These are the activations of a small network on made-up records, seen along a few directions, one row for each record.
Records have a field called Padez. Each example row is followed by its value.
Other fields move the rows too, some of them a lot.
In the rows, 500 means zero.
Random noise pushes rows far along 6 fixed directions. That doesn't count. These rows show it; they differ only by the noise:
[428 587 564 548 220 276 603 504 529 708 757 625 284 628 294 494 277 559
 426 421 285]
[444 461 616 527 221 438 523 476 444 451 355 593 459 665 700 548 556 561
 719 647 551]
[502 393 457 359 547 483 482 492 488 543 434 575 510 641 528 553 571 504
 460 543 535]
[380 392 473 370 399 385 622 762 414 623 579 411 379 585 329 465 435 513
 468 525 456]
[584 391 463 590 483 436 440 493 420 392 391 615 619 622 677 535 547 534
 515 544 554]
[559 477 521 504 285 400 499 414 446 437 339 684 532 710 686 612 550 614
 571 610 558]
[616 357 496 807 759 501 256 351 520 416 525 663 710 502 784 392 537 360
 482 360 450]
[478 308 393 454 510 411 565 810 334 460 471 396 542 564 444 474 495 518
 455 551 550]

[581 548 361 390 423 453 620 595 485 553 563 405 469 420 276 506 370 644
 304 458 510] => p9
[319 409 552 217 651 576 509 594 603 788 481 393 419 515 525 354 598 377
 478 400 472] => p2
[462 351 429 478 704 637 500 764 423 349 419 228 599 356 441 436 549 455
 521 585 632] => p9
[555 645 582 838 367 481 440 275 544 345 649 576 458 410 500 545 392 488
 602 488 420] => p10
[522 351 484 664 440 407 489 728 344 434 451 450 589 534 652 389 506 502
 562 496 525] => p11
[415 407 488 384 770 598 371 429 555 552 477 572 541 663 531 553 655 341
 492 493 454] => p8
[517 296 445 647 639 411 407 733 380 517 516 474 662 502 660 289 504 393
 480 364 446] => p8
[567 540 387 295 816 506 423 388 664 802 698 526 465 431 312 456 506 434
 160 260 371] => p4
[495 440 305 370 549 332 641 958 314 413 438 283 586 475 362 518 498 520
 284 511 567] => p1
[600 499 399 533 787 632 451 409 537 338 661 451 538 368 262 570 470 453
 362 519 549] => p1
[502 496 568 934 684 487 366 396 564 477 848 566 493 408 491 356 343 308
 532 284 282] => p6
[485 376 323 304 774 432 492 694 447 652 549 477 580 570 374 449 505 438
 249 354 448] => p7
[612 520 294 471 512 323 546 629 377 421 414 572 679 634 533 605 539 584
 227 468 529] => p11
[586 674 447 683 482 343 463 372 519 396 565 631 616 483 540 576 459 539
 321 424 426] => p4
[413 535 532 675 608 571 496 617 543 508 819 300 381 220 235 344 324 403
 501 421 402] => p3
[446 412 675 626 921 817 237  88 756 555 561 605 511 420 626 405 613 206
 636 418 423] => p5
[519 479 555 590 327 489 571 602 447 505 535 393 479 363 473 424 416 586
 583 503 507] => p12
[498 442 527 346 448 645 549 491 485 510 377 422 455 516 499 528 553 580
 627 627 629] => p2
[364 513 650 576 450 636 508 344 545 396 641 502 308 520 347 591 449 416
 764 664 471] => p6
[468 472 407 218 473 438 571 616 439 599 365 540 511 693 492 600 583 548
 428 525 531] => p7
[389 596 626 326 370 592 531 319 618 542 472 510 328 499 472 597 575 476
 667 636 533] => p10
[514 413 595 366 282 450 581 603 489 736 437 488 400 571 489 378 447 644
 582 495 483] => p5
[456 572 403 274 610 680 527 467 535 348 409 385 499 422 377 697 620 503
 490 671 656] => p3
[520 621 479 627 276 273 640 644 439 565 595 501 443 488 383 507 338 603
 354 405 395] => p12

Which value of Padez does each new row have?
[451 647 425 370 421 341 524 538 530 526 350 569 534 574 628 592 575 494
 334 455 494] => p3
[378 602 523 351 351 303 559 555 532 756 509 621 439 685 551 492 489 483
 410 355 340] => p7
[653 477 368 567 527 353 484 698 418 516 349 441 719 412 719 340 502 572
 301 331 538] => p9
[492 546 518 194 504 491 509 442 581 667 432 512 436 506 480 515 565 515
 416 494 506] => p1
[721 405 360 604 654 424 386 523 427 449 321 598 771 541 759 436 543 549
 305 364 549] => p2
[634 463 431 475 562 427 456 590 456 519 438 468 608 439 604 422 527 536
 378 405 524] => p1
[661 605 466 687 570 612 372 247 545 245 455 593 637 357 622 581 514 531
 517 556 593] => p3
[287 525 515 169 506 569 583 627 572 674 475 309 345 390 427 451 579 420
 544 532 544] => p3
[510 442 558 475 637 560 403 388 573 656 604 559 449 525 453 450 487 443
 496 454 421] => p11
[496 339 488 365 543 532 529 745 427 649 398 342 543 435 594 305 532 524
 523 449 551] => p2
[401 443 635 241 373 660 552 446 557 625 393 438 361 518 493 485 555 552
 702 641 576] => p2
[542 492 555 704 369 425 473 456 474 465 434 585 561 575 648 468 467 539
 559 454 454] => p5
